A small network was shown many inputs. Here are its activations along a few directions, one row for each input.
In each table, some parts of the input vary, and every possible input appears once, in random order.
A made-up example of a description, with smaller parts first: one of 5 places around a ring, together with either a single point or one of 9 places around a ring or (one of 3 separate values, together with one of 6 places along a line).
Shared parts are said once, and a part with two or three values counts as separate values.

Other details of the inputs vary at random and push rows far along two fixed directions, the same in every table; ignore that.

Rows:
r1: 29 69 56 -4 -37 46 -35 -10 28 22 -52 22 -67 -6 36
r2: 9 61 43 -10 -28 10 -23 -30 29 6 -42 26 -48 4 -1
r3: -47 -71 -31 -12 19 -35 8 24 -28 -26 46 -84 7 -9 -48
r4: -12 39 -2 -11 30 0 -46 -18 -35 -78 -7 20 7 -27 24
r5: -8 -44 -8 -1 -53 -8 -10 13 55 48 14 -74 -62 18 -78
r6: 13 63 28 2 -30 7 -47 -31 40 -9 -37 30 -54 8 -18
r7: -46 -29 -52 -19 83 -58 38 -7 -84 -92 54 7 122 -10 15
r8: 22 73 69 8 -36 35 -1 -35 27 46 -78 26 -54 6 39
r9: 33 49 43 20 -37 32 19 -15 27 69 -49 26 -18 18 43
r10: -9 -37 -49 -3 14 -36 26 20 -8 -14 58 -21 51 14 -31
r11: -8 -68 -38 -4 22 -25 -2 2 18 -1 46 14 11 -28 -46
r12: 9 -64 8 18 -34 7 19 51 44 77 15 -81 -36 22 -43
r13: -5 -76 -71 -4 -16 -39 25 50 29 18 88 -59 23 33 -82
r14: -44 -28 -58 -8 72 -47 40 -13 -92 -79 41 4 124 -19 28
r15: 23 -61 -8 8 -39 16 13 64 55 71 40 -65 -32 33 -32
r16: 4 29 -25 12 19 5 21 1 -48 -22 6 27 64 -18 55
r17: -51 -71 -26 -27 43 -59 20 9 -21 -46 52 -69 24 7 -66
r18: 23 59 67 13 -34 45 -4 -11 22 48 -69 10 -59 1 42
r19: 29 68 75 16 -31 52 -1 -4 18 66 -82 22 -50 -1 63
r20: -14 -109 -53 14 -6 -34 8 15 43 37 57 -29 -6 -17 -94
r21: -32 39 -16 -9 30 -18 -19 -45 -52 -72 -11 21 33 -29 15
r22: 24 69 68 12 -30 38 4 -22 21 61 -83 29 -41 6 53
r23: 0 -54 -11 -2 10 -4 20 45 3 21 41 -54 11 13 -10
r24: -3 -12 -25 -17 52 -8 -16 -27 -40 -88 9 92 43 4 8
r25: 30 -49 -38 7 -46 14 7 69 51 60 56 -52 -24 28 -39
r26: 3 107 45 -1 8 31 -23 -50 -45 -40 -71 68 2 -36 85
r27: 13 -62 -3 20 -40 9 23 51 45 83 24 -74 -29 29 -37
r28: 4 -42 -6 -4 -40 11 -37 39 57 30 32 -75 -76 14 -68
r29: -18 49 -6 1 11 -10 -34 -47 -25 -58 -26 27 8 -21 8
r30: -25 -17 -77 -1 52 -28 26 15 -86 -74 55 4 110 -24 28
r31: -19 -47 -20 -8 29 -39 33 14 -13 -9 42 -32 44 18 -27
r32: 11 -70 -18 7 -34 -30 1 -4 93 66 32 8 -45 10 -106
r33: -4 -50 9 -13 -29 1 -10 41 41 34 27 -79 -66 16 -50
r34: 39 56 36 27 -37 48 11 4 18 58 -45 32 -11 8 63
r35: 58 24 34 5 -24 68 -41 3 34 16 -41 90 -57 17 40
r36: -11 105 25 -16 31 -1 -32 -65 -44 -82 -48 79 17 -26 48
r37: -7 34 37 -15 31 13 -2 -9 -35 -32 -26 8 1 -16 50
r38: -52 -65 -31 -30 30 -62 8 7 -16 -48 55 -65 12 5 -73
r39: 38 67 82 2 -24 56 -9 5 25 58 -71 24 -59 4 68
r40: 17 -52 -13 20 -49 -10 1 -15 88 85 8 12 -49 1 -79
r41: 39 103 25 6 13 42 0 -17 -37 -19 -39 88 37 -19 115
r42: -27 -52 0 -16 17 -33 18 21 6 8 23 -57 0 17 -44
r43: 43 3 -16 24 -80 24 14 26 69 94 5 -12 -37 35 -25
r44: -4 -41 -12 10 -49 7 -27 29 51 39 22 -77 -68 11 -73
r45: -67 -18 -36 -28 70 -57 15 -32 -92 -101 25 -18 73 -32 4
r46: 6 113 33 11 9 28 -46 -53 -38 -58 -69 75 -1 -35 73
r47: -5 24 -36 5 26 -14 27 -17 -51 -33 11 32 79 -13 43
r48: 29 -65 -16 10 -46 25 -19 16 64 46 8 13 -59 43 -57
r49: -31 -61 -63 -11 80 -16 -9 -6 -89 -116 38 48 82 -22 13
r50: -53 -33 -38 -12 88 -53 37 -15 -99 -86 28 -12 114 -27 21
r51: 3 81 46 -6 46 0 16 -42 -51 -43 -53 75 50 -13 78
r52: 49 65 75 13 -26 56 -3 8 28 59 -62 30 -44 8 67
Each input here is: one of 4 places along a line, together with either one of 2 separate values or one of 11 places along a line.
The inputs of r27 and r9 match in every part but the place on the line of 4. If r34 is changed in the same way as r27 into r9, which row does it become? -> r14
The inputs of r22 and r39 match in every part but the place on the line of 4. If r48 is changed in the same way as r22 into r39, which row does it become? -> r35
Change only the choice among 2 separate values in r20. List by row number the other rows that result. -> r49
Which other rows agree with r13 in the place on the line of 4? List them by row number. -> r2, r6, r7, r10, r17, r24, r31, r32, r36, r38, r42, r51
Change only the place on the line of 4 in r8. List by row number the other rows that result. -> r17, r18, r37
Start at r13 and move only the place on the line of 4, one step at a time. The first step leads to r43. Which rows follow, in order? -> r30, r25

Rows:
r53: 30 67 48 11 -17 37 9 -10 2 35 -53 32 -11 3 66
r54: 26 5 37 13 -43 31 13 26 43 77 -20 -29 -45 20 9
r55: -13 86 13 -9 50 -2 -16 -70 -69 -88 -45 99 50 -40 73
r56: -53 -81 -52 -19 37 -54 1 15 -29 -58 64 -71 28 -5 -70
r57: -8 61 13 -4 23 -3 -17 -47 -32 -50 -33 58 19 -25 37
r58: 18 19 27 3 -48 15 -19 -4 56 46 -23 -8 -66 15 -27
r59: 7 82 8 -2 47 23 0 -26 -81 -69 -34 84 69 -29 113
r60: -54 -87 -40 -20 37 -51 1 21 -23 -45 59 -83 17 -8 -68
r61: 26 2 25 6 -44 21 -24 -4 63 45 -20 13 -69 17 -31
r62: 32 10 29 16 -52 29 11 24 50 78 -18 -19 -46 26 1
r63: 33 70 37 11 -21 32 10 -12 7 35 -45 44 -5 5 59
r64: 32 -38 15 10 -86 32 -36 42 106 87 7 -62 -120 38 -81
r65: 6 -69 -14 3 -47 -7 -13 27 75 54 30 -52 -68 24 -94
r66: -28 -91 -66 -4 27 -43 30 31 -23 -15 74 -56 56 3 -47
r67: -34 -110 -72 -9 47 -47 28 37 -32 -34 84 -49 68 3 -49
r68: 15 47 7 6 23 14 13 -20 -35 -16 -25 73 46 -14 66
r69: -70 -40 -47 -28 89 -60 1 -16 -92 -121 43 -24 82 -34 -12
r70: 35 67 34 17 -24 32 8 -13 13 39 -44 51 -5 3 56
The inputs of r66 and r55 match in every part but one. If r53 is changed in the same way as r66 into r55, which row does it become? -> r69
What is each input in this table made of? -> one of 2 separate values, together with either a single point or one of 8 places along a line

Rows:
r71: -1 -49 -12 -2 3 0 9 35 3 11 26 -40 -1 9 -19
r72: -5 100 30 0 19 13 -8 -50 -54 -51 -58 57 30 -22 77
r73: -16 -2 -25 -8 45 -2 2 -2 -61 -54 15 14 55 -24 39
r74: 5 -62 -23 5 1 -2 1 31 17 9 39 -24 -1 13 -35
r75: -39 -5 -15 -22 61 -27 -9 -18 -64 -88 7 5 40 -26 9
r76: -34 -4 -36 -12 44 -28 -16 -21 -56 -86 20 19 46 -34 0
r77: -19 -14 -30 -2 47 -28 35 -20 -48 -33 15 40 77 -18 20
r78: 2 -48 -37 8 -11 -3 3 33 10 12 40 -24 3 3 -31
r79: -5 -43 -5 -6 3 -6 18 34 0 14 26 -44 4 17 -15
r80: 23 19 20 8 -35 11 -19 -23 50 35 -27 33 -45 13 -19
r81: 14 26 24 1 -30 27 -30 -9 29 19 -29 5 -56 -2 1
r82: 8 39 44 9 -27 11 -3 -8 31 44 -38 -16 -39 -1 3
r83: 40 37 7 11 -38 26 0 9 37 41 -10 32 -18 17 16
r84: 11 91 22 8 21 23 14 -29 -60 -29 -50 61 51 -12 101
r85: -5 -38 -9 -1 -1 -7 23 29 0 22 29 -52 7 10 -8
r86: -5 -34 -8 7 2 -14 27 32 3 32 22 -54 16 6 -12
r87: 24 42 14 2 -37 14 -21 -13 41 19 -16 23 -41 10 -11
r88: 9 36 41 0 -29 16 -8 -11 27 30 -31 -10 -48 4 9
r89: 7 30 44 -7 -24 18 -16 -5 26 23 -36 0 -54 13 0
r90: 37 14 12 16 -34 24 3 -2 44 54 -20 43 -18 19 11
r91: -28 -65 -31 -6 8 -42 15 -5 10 0 36 -30 7 -2 -70
r92: -21 -69 -29 -7 13 -25 -19 14 13 -24 41 -37 -15 6 -69
What is each input in this table made of? -> one of 2 separate values, together with one of 11 places along a line
The inputs of r83 and r87 match in every part but the choice among 2 separate values. If r90 is changed in the same way as r83 into r87, which row does it become? -> r80
Change only the choice among 2 separate values in r75. List by row number the other rows that result. -> r71
